A small network was trained on invented records. Each row is its activation on one of them, seen along a few directions.
Records have a field called GIPAL. Each example row is followed by its value.
The largest differences between rows may come from other fields.
In the rows, zero is written as 500.
Strong random noise was added to every row along 3 fixed directions; ignore it. To show where, here is one row again and again, with new noise each time:
[468 409 576 386 454 569 693 486 466 526 419 734 555 390 486 497 500 414
 492 469 403]
[444 556 678 396 442 552 745 502 561 445 299 806 527 448 414 660 558 407
 513 412 440]
[375 531 705 371 407 590 744 496 540 505 318 889 585 321 425 615 572 361
 457 471 447]
[508 211 396 586 582 503 497 466 421 381 823 352 643 513 514 301 223 434
 478 636 420]
[540 432 525 532 553 482 623 493 534 323 539 489 526 628 436 554 373 466
 554 462 434]

[330 496 462 489 440 500 340 570 445 795 804 403 464 182 585 318 460 483
 325 744 492] | bapi
[499 652 492 586 547 405 407 578 585 483 637 262 334 604 473 584 456 581
 497 522 512] | bapi
[637 393 364 333 457 561 515 508 331 763 380 539 376 438 646 323 629 588
 547 394 396] | tokib
[451 404 571 540 510 484 562 463 515 393 607 556 620 459 468 483 363 413
 455 582 489] | vid
[491 623 561 409 414 598 521 465 516 516 128 742 549 472 447 598 751 506
 543 351 603] | nimu
[575 274 412 518 567 501 592 486 427 495 770 362 502 544 556 349 284 503
 511 570 339] | ruri
[463 611 495 620 561 384 406 583 581 487 822 213 336 562 505 548 337 529
 455 636 468] | fut
[641 490 327 637 618 379 378 566 492 431 770  83 333 734 530 468 324 609
 564 534 462] | zef
[418 720 595 640 534 471 426 511 650 258 416 464 578 627 361 699 536 469
 523 477 675] | sor
[695 375 405 519 540 477 560 407 484 341 399 420 507 754 504 498 492 608
 654 347 457] | nituv
[651 612 456 471 537 448 531 548 521 518 442 351 259 673 510 593 523 599
 584 361 437] | zoti
[673 519 406 295 387 598 538 444 386 698  35 688 419 526 580 471 836 641
 628 223 509] | nituv
[687 623 451 478 550 435 536 552 527 490 415 318 222 746 512 616 535 637
 617 322 430] | zoti
[425 532 657 400 439 540 704 480 539 445 250 826 559 422 437 654 620 397
 519 399 486] | sor
[497 755 598 506 484 446 553 586 609 496 418 502 321 572 440 724 576 535
 525 444 504] | zef
[358 405 416 682 545 534 247 463 491 411 741 353 744 424 495 339 399 429
 398 717 660] | birug
[425 712 664 394 396 563 588 534 564 583 224 780 454 384 457 645 722 476
 480 419 536] | tokib
[586 596 491 474 477 544 483 467 520 434 187 568 490 644 458 591 688 580
 607 312 584] | nimu
[428 507 514 592 512 497 387 534 549 457 812 344 513 456 489 435 355 449
 394 678 533] | sodi
[419 648 560 546 487 536 439 485 586 391 309 610 598 509 413 617 605 458
 503 451 624] | ruzod
[489 516 497 420 451 552 507 520 432 656 388 601 479 411 551 461 642 501
 480 450 490] | vilel
[525 306 458 460 499 523 599 427 430 489 528 572 592 449 520 398 443 456
 508 508 433] | mefu
[354 632 632 423 411 561 534 538 536 639 491 676 493 241 477 547 565 396
 374 584 511] | zoti
[518 422 439 386 430 630 484 446 368 664 251 676 568 364 575 386 710 528
 506 409 521] | kebeb
[413 408 572 537 521 553 594 450 527 333 482 627 696 484 397 541 440 395
 482 515 519] | kubu
[416 624 579 451 429 537 532 545 534 623 490 639 471 333 480 546 562 432
 421 554 512] | ruri
[581 457 344 589 565 438 348 534 441 543 670 209 423 627 562 391 444 590
 529 514 495] | vilel
[658 363 350 193 374 631 592 459 246 914 122 740 376 353 681 297 818 612
 571 268 397] | mefu
[451 437 574 519 530 554 619 446 537 347 446 603 665 520 417 553 463 437
 512 487 498] | kubu
[527 275 459 515 559 489 524 437 421 420 590 520 631 471 538 404 362 440
 477 540 472] | kebeb
[552 656 502 499 499 438 463 580 586 522 596 337 302 590 487 586 469 541
 509 491 495] | sodi
[615 558 545 604 618 397 610 521 640 218 642 250 361 849 409 677 294 552
 604 453 402] | debud
[567 600 436 585 559 467 401 500 565 368 377 373 483 717 463 597 559 562
 590 396 603] | birug
[561 395 529 367 481 558 661 448 440 546 327 683 555 481 527 482 520 504
 530 406 447] | nimu
[662 384 374 741 674 370 413 435 567 126 762  91 602 896 439 491 167 584
 590 530 554] | nituv
[523 431 539 530 558 515 600 462 533 363 479 512 584 585 454 523 438 495
 562 468 460] | lofes
[600 288 430 317 496 505 681 504 361 729 556 540 351 393 635 368 470 531
 510 459 250] | bapi
[612 615 519 436 491 534 568 488 503 429 150 624 441 640 468 638 687 560
 613 262 530] | bor
[450 598 533 590 516 484 422 526 572 397 566 442 537 521 438 544 464 469
 472 564 578] | tokib
[595 670 527 430 472 511 548 512 518 489 161 607 393 625 475 658 708 581
 609 276 533] | bor
[550 579 332 518 484 418 287 569 456 744 618 219 312 531 584 405 533 653
 535 547 515] | ter
[509 597 502 406 439 535 472 528 479 682 292 599 429 415 535 500 701 556
 527 427 529] | lofes
[654 584 406 526 555 411 489 574 503 519 539 266 248 706 535 560 487 639
 594 411 431] | zef
[812 251 307 432 592 417 577 460 378 479 499 327 346 770 620 388 426 638
 671 329 320] | vid
[483 707 591 601 534 504 478 485 647 255 250 552 551 705 375 740 627 503
 566 375 656] | birug
[716 332 353 661 658 379 517 439 508 198 646 164 459 908 476 487 293 615
 660 413 437] | mefu
[501 681 537 609 548 476 434 492 630 262 350 455 539 700 382 678 555 511
 566 427 645] | gub
[287 411 655 581 491 549 529 453 558 396 660 662 759 277 434 462 407 341
 377 719 534] | lofes
[556 549 558 643 618 462 583 448 646 112 392 427 568 850 364 702 418 531
 642 356 511] | ruzod
[621 259 356 645 651 468 490 434 453 282 750 210 588 751 493 378 237 545
 588 533 421] | ter
[612 454 311 678 623 427 284 499 494 368 652 112 485 763 499 426 409 627
 577 497 574] | kubu
[611 341 240 576 570 467 278 495 365 543 708 184 503 570 598 266 392 585
 536 550 516] | bor
[481 671 565 442 452 452 531 595 549 653 502 463 260 461 536 597 551 537
 478 493 435] | bis
[424 486 482 524 489 530 422 514 463 563 577 498 579 389 512 426 509 441
 428 574 540] | vilel
[311 560 738 622 519 441 581 535 688 267 848 512 593 421 373 634 216 306
 341 740 518] | sodi
[370 527 545 502 448 539 413 531 502 609 702 497 513 296 517 415 457 425
 356 697 509] | debud
[626 563 577 445 519 415 698 539 586 402 440 493 255 705 463 696 469 536
 592 366 349] | debud
[381 634 622 482 410 570 477 490 553 506 338 699 595 377 438 566 652 444
 446 512 612] | vid
[470 291 447 751 627 460 413 421 542 109 765 306 752 648 409 462 232 418
 496 630 565] | kebeb
[565 467 401 538 528 476 434 538 463 563 671 334 415 534 551 407 428 542
 491 550 460] | ruri
[404 526 390 618 503 469 229 520 498 570 711 273 544 448 533 364 467 540
 445 683 623] | gub
[504 509 429 726 604 447 306 488 555 269 700 221 589 694 427 489 355 519
 513 596 609] | ter
[501 418 396 427 470 569 437 482 373 647 433 539 556 376 580 346 591 497
 494 486 525] | sor
[144 541 790 520 451 484 611 561 601 610 939 654 601  90 485 520 248 285
 201 900 436] | fut
[389 696 587 420 421 456 510 605 541 778 601 513 271 309 554 567 553 509
 410 591 428] | fut
[665 428 442 438 550 367 657 568 492 538 609 329 194 661 566 559 362 555
 592 413 271] | bis
[450 579 402 526 470 480 296 531 489 656 514 391 468 445 545 430 572 561
 493 544 572] | ruzod
[336 575 549 533 446 563 380 489 527 522 469 598 644 348 474 474 593 441
 416 615 638] | gub
[428 357 580 231 380 529 728 553 361 923 577 746 348 105 674 370 482 413
 373 588 251] | bis

Which value of GIPAL does each new row have?
[447 454 501 242 326 663 548 473 345 867 228 870 551 135 597 349 767 444
 434 461 486] | vid
[423 525 683 309 409 472 732 564 511 729 509 741 312 269 575 580 531 431
 418 541 305] | bis
[532 620 543 418 451 524 544 533 513 573 309 612 409 492 504 565 646 531
 529 402 495] | tokib
[393 693 654 447 420 579 540 501 577 504 183 772 563 411 415 663 743 464
 476 419 612] | kubu
[470 483 470 448 472 534 471 526 445 654 618 476 452 337 550 405 473 465
 420 581 460] | zoti
[571 331 546 225 429 520 730 527 375 788 529 718 323 295 658 391 487 463
 440 475 273] | sodi
[537 254 265 433 492 592 349 457 290 731 534 452 584 358 665 182 553 523
 480 540 502] | birug
[563 401 507 554 581 421 596 506 497 392 629 408 479 633 508 516 341 490
 523 482 409] | vilel
[393 612 511 563 484 521 367 495 559 467 432 532 601 451 448 536 563 461
 472 532 626] | ruzod
[515 470 420 648 560 518 346 451 505 328 513 353 626 615 467 465 482 534
 524 504 617] | kebeb
[322 763 688 565 456 440 477 601 668 497 618 480 399 412 432 685 476 437
 392 634 539] | bis
[395 821 716 562 444 502 506 514 701 315 255 661 543 563 330 788 655 462
 502 438 665] | vid
[575 362 328 365 484 487 468 557 320 891 722 346 262 347 716 261 463 581
 463 563 304] | fut
[648 480 555 310 481 459 766 545 496 592 448 584 257 540 553 580 455 506
 547 364 302] | sodi
[414 704 584 587 492 460 433 554 604 460 498 462 478 535 433 633 556 495
 472 516 588] | vilel
[329 532 708 441 437 571 705 494 555 463 393 834 645 338 400 632 537 324
 429 503 480] | vilel
[466 675 534 711 521 477 334 449 659 188 458 392 652 696 342 646 509 517
 531 503 731] | nituv
[416 709 629 549 476 498 490 534 626 403 424 577 513 497 399 656 557 457
 474 509 592] | tokib
[530 446 557 509 550 473 606 490 501 401 531 513 540 578 501 530 385 508
 508 493 459] | bor
[536 419 573 328 466 527 722 513 433 669 444 690 443 387 582 457 484 496
 474 473 348] | tokib
[676 612 452 382 487 468 550 557 487 629 365 419 191 641 558 564 606 629
 592 337 397] | debud
[324 521 544 673 513 529 325 480 552 372 694 454 721 414 417 459 413 402
 387 716 647] | ter
[469 286 271 501 461 571 237 462 319 724 687 363 629 301 623 143 486 525
 435 662 565] | nimu
